[ -28 -102  -60    6   51   65   40] -> (92)
[ 23 -51 -33  60 -34  31 -33] -> (105)
[ 23 -51 -14  60   7  31 -33] -> (45)
loc: [6]
(92), 4
loc: [-34]
(105), 5
loc: [7]
(45), 5

[ 29  46   3   4 -45] -> (155)
[21 32 19 36 10] -> (24)
[ 25  37   5  -6 -19] -> (23)
[-8 58 51  2 -7] -> (179)
[ 69  62  68 -33 -43] -> (84)
[ 19  59  27  80 -39] -> (133)
[ -7  -6 -12  16  16] -> (48)
[-21  -5  18  -9  -6] -> (122)
[103   6  82 -39 -45] -> (17)
[103   6  82  59   1] -> (93)
loc: [-8]
(179), 1
loc: [2]
(179), 4
loc: [3]
(155), 3
loc: [32]
(24), 2

[  -7 -103    0    8    5   46   -1  -24    6  -17   -9   10  -30  -29
   18   12] -> (168)
[ -9  10   0  10   5  48   0 -22   7 -15 -12   7   4 -30  14  13] -> (158)
[  1 -82   2   2   2  39  -4 -28   3 -22  -2  11 -30 -24  26   7] -> (113)
[  9  11   2  -3  -2  32  -8 -28   0 -26   2  13 -14 -20  31   1] -> (77)
[ -5  24   1   6   4  43  -2 -26   5 -19  -6  10  10 -27  20  10] -> (124)
[ -9  20   0  10   5  47   0 -23   7 -16 -11   9  -8 -30  15  13] -> (173)
[-14  35  -2  15   6  51   2 -18   9 -11 -17   8  -8 -32   8  15] -> (4)
[-10  24   0  46   5  48   0 -22   7 -15 -12   3   4 -30  14  13] -> (130)
[  1  30   2   1   2  38  -5 -28   3 -23  -1  12   1 -24  26   6] -> (199)
[-18   2  -5  21   7  54   3 -12  11  -6 -24   6  -3 -33   0  17] -> (219)
[-16 -48  -3  18   6  53   3 -16  10  -9 -21   7 -31 -33   4  16] -> (159)
[-14  -5  -2  16   6  52   2 -17   9 -11 -18   7  24 -33   7  16] -> (30)
loc: [-4]
(113), 7
loc: [-82]
(113), 2
which: [  9  11   2  -3  -2  32  -8 -28   0 -26   2  13 -14 -20  31   1]
(77)
loc: [47]
(173), 6
which: [  1  30   2   1   2  38  -5 -28   3 -23  -1  12   1 -24  26   6]
(199)
loc: [-48]
(159), 2

[-11  10  48  24 -52 -58  45 -11 -41   0]  (175)
[ 74  67  52 -11   5 -31 -36 -69  -3 -33]  (70)
[ 56 -67 -51  30  21  26 -12  24 -61  54]  (80)
[-58 -42  48  -1  77 -59 -64 -35   1  52]  (59)
[-40 -23 -30 -41 -12  31 -41 -26  39 -44]  (174)
[-11  10  48  24 -52 -58  45   8  48 -34]  (7)
[-58 -66  -7  21 -33  -2  49  45 -81 -37]  (200)
[-20 -34  33 -57 -59  -4  68 -69 -44  45]  (74)
[-40  41  45  51 -19  65 -23  33 -15  19]  (141)
[-23  83 -51  -9 -13 -43  -7 -21 -38  42]  (100)
[ 57 -47  27 -46 -54  -5 -51  53 -21  48]  (190)
[ 47  10 -25  43  45  27  59 -50  47  55]  (129)
loc: [41]
(141), 2
loc: [-3]
(70), 9

[-56 -21  45   9   9  16  -6 -40  44  23 -19  53  25] -> (73)
[ 64  18  35  31 -27 -78 -38 -68 -40 -32 -59  31  51] -> (33)
[  4 -11  64 -58  17 -38  15  24  32 -88 -20  13 -41] -> (120)
[-21  34  -6   0 -20  83  13  55 -61 -27 -17  51  87] -> (29)
[ -2 -51  92 -49 -44  38  72 -23  15 -35   6 -10  22] -> (125)
loc: [23]
(73), 10
loc: [-58]
(120), 4

[-14 -10  74  20  21  -7 -49  -9 -21  29  16  27  10 -10   1   2  32  63
  10 -27  44 -22  -1  -3  98  58  -9 -71  38  82  -9  28   8   8  61 -44
 -19  43  -3  -1  16 -30 -46 -46 -40 -31  30 -45]  (110)
[ 44   4  46   7   0   4  26  27 -13  13   8  17 -11  -2  10  15  40   1
 -23 -27 -19  -1 -26  22 -13 -22 -18  10   9 -27  -2   8   1 -27  -2  36
 -23  21 -18  14 -26  -7 -17 -34  19  36  -6   4]  (50)
[ -1  17 -10 -13 -20  -4   0  -3   3  18 -12  15   3 -15  -5   9  48  14
   6 -27  10 -13   6  22  18   5   5   2 -10   3  29  -3  -4 -17 -16 -16
   0 -10 -23  -7   6  15   3  14  -2  -6   8  23]  (28)
[ -4 -15   3  -6 -32 -17   7  27 -38  14   8 -26   2  -1  20   0  53 -36
 -13 -27  -3   2  -8   9  20  18   1   3  -4   0  -7  -3  16 -10  -9   8
  -2  28  24  -7  19  27 -45  -1   5  10 -48   8]  (89)
which: [-14 -10  74  20  21  -7 -49  -9 -21  29  16  27  10 -10   1   2  32  63
  10 -27  44 -22  -1  -3  98  58  -9 -71  38  82  -9  28   8   8  61 -44
 -19  43  -3  -1  16 -30 -46 -46 -40 -31  30 -45]
(110)
loc: [-21]
(110), 9
which: [ 44   4  46   7   0   4  26  27 -13  13   8  17 -11  -2  10  15  40   1
 -23 -27 -19  -1 -26  22 -13 -22 -18  10   9 -27  -2   8   1 -27  -2  36
 -23  21 -18  14 -26  -7 -17 -34  19  36  -6   4]
(50)

